These are the activations of a small neural network, seen along a few directions. Each row is one input.
In each table, some parts of the input vary, and every possible input appears once, in random order.
Descriptions start from the smaller parts, as in this example, which fits no table here: one of 4 places along a line, together with either a single point or one of 9 places along a line or (one of 3 separate values, together with one of 5 places around a ring).
Shared parts are said once, and a part with two or three values counts as separate values.
In the rows, zero is written as 128.

Other details of the inputs vary at random and push rows far along two fixed directions, the same in every table; ignore that.

Table:
row 1: [167 100 129 114 147 130 151  69 124 145 136]
row 2: [170  97 131 122 127 129 148  92 110 128 165]
row 3: [ 92 158 126 123 132 143 127 143 142 139 105]
row 4: [167  91 117 121 116 114 137 103 121 139 162]
row 5: [ 96 150 126 131 114 141 125 163 128 121 134]
row 6: [168  91 119 109 116 118 116  99 117 143 147]
row 7: [166  92 121 116 115 118 117  95 118 145 147]
row 8: [106 168 142 147 128 138 139 134 130  96 109]
row 9: [171  95 118 112 123 118 114 101 115 143 150]
row 10: [104  35 162 145 161  94 127 176 101 128  90]
row 11: [104 164 128 145 115 126 127 147 143 108 106]
row 12: [110 166 125 141 124 126 124 152 140 106 109]
row 13: [166 222  84 103  86 167 108  87 147 134 204]
row 14: [107 162 125 138 117 126 126 151 142 106 106]
row 15: [103  31 160 150 164  89 147 186 104 121 103]
row 16: [ 96 161 130 127 145 142 123 144 145 138 111]
row 17: [166  97 116 112 135 115 140  81 135 157 134]
row 18: [110 166 130 142 129 124 122 151 145 106 112]
row 19: [ 96 152 147 135 124 160 117 140 113 118 122]
row 20: [ 95 161 125 126 140 143 125 145 140 139 108]
Each input here is: one of 4 separate values, together with either a single point or one of 4 places along a line.
The inputs of row 2 and row 19 match in every part but the choice among 4 separate values. If row 4 is changed in the same way as row 2 into row 19, which row does it become? -> row 7
Which other rows does row 15 become when the choice among 4 separate values takes its other values? List them by row number. -> row 10, row 16, row 18

Table:
row 21: [141 110 112 107 130 118 132 139 149 144 166]
row 22: [149 161 134 118 107 154  90 111 103 107 140]
row 23: [156 165 127 118 138 157 121 116 114 107 177]
row 24: [191  70 114 127  87  99 135  96  98 123 150]
row 25: [151  72 130 107 176 112 124 140 114 143 140]
row 26: [115 121 147 143 134 105 159 129 144  95  95]
row 27: [156 187 116 101 148 136 117  95 149 142 112]
row 28: [141 203 101 107 109 139 127 103 186 139 128]
row 29: [154  98  98 115  94 105 113 124 119 152 132]
row 30: [104 238  85 126 102 153 128 133 176 130 109]
row 31: [115 113 152 155 114 129 102 135 109 113 122]
row 32: [ 62 119 145 171 143 103 169 180 122  84  54]
row 33: [ 88 103 154 158 174 101 136 162 146 139  58]
row 34: [ 76 224 118 112 110 181  58 159 136 125 115]
row 35: [143  90 140 129  95 111 120 122 117 109 137]
row 36: [184  85 110 132 116 111 165 115 113 119 178]
row 37: [168 106 136 142 141 122 137 104 117 126 182]
row 38: [123 137 119 131 147 134 115 140 140 152 159]
row 39: [145  51 129  91 147 148 157  61 105 199 137]
row 40: [119  97 105 124 136 105 145 162 126 140 142]
row 41: [172 136 134 123 152 126 140  80 126 102 114]
row 42: [ 98 208 129 132 101 161 132 159 143 100 172]
row 43: [ 61  92 156 156 142 114  92 190 116 140  76]
row 44: [138 148 106 101  87 128  93 116 145 144 148]
row 45: [ 30  85 187 148 151 174 171 163  84 139  76]
row 46: [148 110 147 153 150 104 151  93 131 114 107]
The inputs of row 36 and row 40 match in every part but one. If row 22 is changed in the same way as row 36 into row 40, which row does it become? -> row 34
What is each input in this table made of? -> one of 2 separate values, together with either a single point or (one of 3 separate values, together with one of 4 places along a line)
Which other rows does row 23 become when the choice among 2 separate values takes its other values? List them by row number. -> row 25
Which other rows does row 34 become when the place on the line of 4 takes its other values? List them by row number. -> row 29, row 43, row 44

Table:
row 47: [167  47 126 112 139 101 123  95 129 167 116]
row 48: [195  58 118 126 129  79 129 123 120 133 133]
row 49: [166 120 105  92  77 166 104  88  91 144 199]
row 50: [109 201 126 127 107 189  88 133 119 131 203]
row 51: [124 220 127 115 112 174 115  90 147 125 131]
row 52: [ 12 158 139 151 137 141 128 224 148 127  85]
row 53: [122 220 106 107 112 167  94 106 150 148 133]
row 54: [ 45  67 164 164 141  80 123 237 118 109  59]
row 55: [170  61 131 134 149 101 179  92 117 135 135]
row 56: [126 222 116 104 118 165 102  94 146 135 135]
row 57: [148  41 157 149 144  79 151 141 110  96 100]
row 58: [ 76 185 140 142 134 162 149 164 145 110 113]
row 59: [171  61 142 131 148 103 151  67 111 140 111]
row 60: [136  44 139 130 175  92 163 143 117 130 109]
row 61: [188 154 106 131  95 120 131  68 133 109 166]
row 62: [179 153  85 101 123 132 134  87 147 155 175]
row 63: [ 42 165 149 161 136 128 112 223 127  81  74]
What is each input in this table made of? -> either one of 2 separate values or (one of 3 separate values, together with one of 5 places along a line)
